A small network was trained on made-up records. Each row is its average activation on records with the value named, seen along a few directions.
Related values have similar rows: they may be neighbours, one step apart, or belong to one group.
In the rows, 500 means zero.
Strong random noise was added to every row along 11 fixed directions; ignore it. To show where, here is one row again and again, with new noise each time:
[401 446 479 494 445 576 473 493 467 671 453 630 440 298 406 549 424 587
 479 405 527]
[356 402 470 530 621 362 490 450 343 695 523 450 539 524 369 192 325 455
 654 395 425]
[421 270 312 572 305 639 487 447 637 351 622 594 389 528 626 321 421 610
 564 637 388]
[628 448 446 755 273 640 428 444 443 446 615 507 210 454 619 416 398 320
 573 313 577]
[647 458 545 356 519 483 645 507 587 503 553 669 519 653 656 625 523 765
 608 592 554]
[469 527 448 425 581 416 535 497 424 606 621 497 529 468 482 295 543 485
 572 570 567]
[567 416 514 540 333 411 632 576 405 603 600 687 518 473 581 528 443 490
 487 654 549]
[425 376 477 504 414 403 406 459 758 292 457 367 618 668 392 486 367 518
 600 512 347]
[374 614 555 320 573 458 483 566 511 631 367 523 676 364 390 594 530 581
 390 509 541]
[624 570 640 512 523 360 509 567 448 538 481 511 570 603 638 478 503 429
 413 478 525]
[457 560 396 383 791 533 534 454 482 609 250 535 543 574 615 487 448 765
 535 548 386]
[660 509 301 496 644 326 612 475 545 395 602 461 574 600 613 453 695 558
 649 952 445]
[691 572 480 461 291 399 614 530 554 528 586 611 388 645 605 533 302 408
 525 522 704]


Values of Sisa:
l10: [486 504 481 615 693 419 470 443 325 574 469 365 475 472 374 415 456 269
 585 484 466]
l13: [566 580 442 267 548 558 526 437 687 463 609 468 367 596 467 566 533 645
 520 408 653]
l9: [380 603 470 401 514 543 521 486 535 490 349 402 591 715 486 392 340 461
 498 498 476]
l12: [513 754 391 381 688 522 495 446 487 536 291 401 459 673 519 450 340 540
 570 373 574]
l5: [468 442 459 519 481 681 498 495 535 344 682 432 459 554 695 321 708 495
 505 491 502]
l8: [556 533 651 454 375 433 351 477 698 298 664 384 349 623 437 408 454 410
 496 239 625]
l4: [522 705 474 358 435 663 371 456 747 280 469 337 421 593 532 550 555 352
 436 425 617]
l3: [408 336 507 414 383 518 591 486 520 391 513 404 636 646 327 589 377 542
 701 436 465]
l6: [337 474 310 347 478 523 601 528 574 481 535 587 521 490 461 446 425 590
 405 867 424]
l14: [490 693 366 474 456 431 768 580 208 668 593 489 557 464 469 421 442 240
 557 636 725]
l15: [543 668 575 504 539 582 437 571 440 487 278 480 591 437 614 668 526 467
 331 429 495]
l11: [726 504 743 582 384 490 603 525 456 461 651 506 428 681 484 634 464 409
 606 341 637]
l2: [564 487 569 469 351 326 538 618 437 586 646 634 430 578 654 238 386 329
 316 551 599]
l7: [455 431 373 677 397 402 424 413 465 499 649 470 333 399 262 398 383 356
 574 453 520]
l1: [716 500 609 470 548 245 703 488 549 594 585 638 487 632 507 574 486 484
 508 557 589]
The values of Sisa form 3 separate groups.
- Which other values are in the same group as l14? Give them in the order they are listed. => l13, l5, l3, l1
- Which other values are in the same group as l4? Give them in the order they are listed. => l10, l9, l6, l11

Values of Zug:
f9: [667 621 503 325 564 481 516 510 500 668 677 677 233 439 677 371 610 585
 357 332 796]
f10: [503 369 588 535 428 658 408 488 564 487 580 680 397 412 585 478 567 724
 521 280 496]
f4: [464 380 294 815 317 462 520 448 423 487 643 436 370 301 334 430 529 197
 487 672 485]
f1: [532 341 621 534 214 532 509 561 579 426 559 662 550 373 388 849 442 612
 585 566 463]
f7: [585 289 817 466 651 669 519 439 449 472 588 665 397 715 695 520 537 911
 647 222 419]
f8: [470 451 589 531 150 755 356 536 722 319 589 459 452 211 394 820 666 409
 357 261 626]
f3: [316 592 524 374 402 777 321 557 668 281 446 439 524 645 876  89 425 389
 180 450 422]
f2: [791 502 445 822 696 400 522 397 295 613 438 446 242 623 612 445 472 295
 544 556 402]
f6: [262 471 610 495 372 480 389 543 513 654 439 465 643 373 247 406 354 332
 466 223 507]
f5: [481 548 543 459 416 490 653 601 275 439 682 523 584 657 731 258 548 467
 439 623 596]
Each value of Zug is a pair of two hidden parts, and every pair occurs once (5 first parts, 2 second parts).
- Changing only the second part turns f10 into f6. f5 has the same second part as f10; what does that change turn f5 into? => f4
- Changing only the second part turns f2 into f7. f8 has the same second part as f2; what does that change turn f8 into? => f9
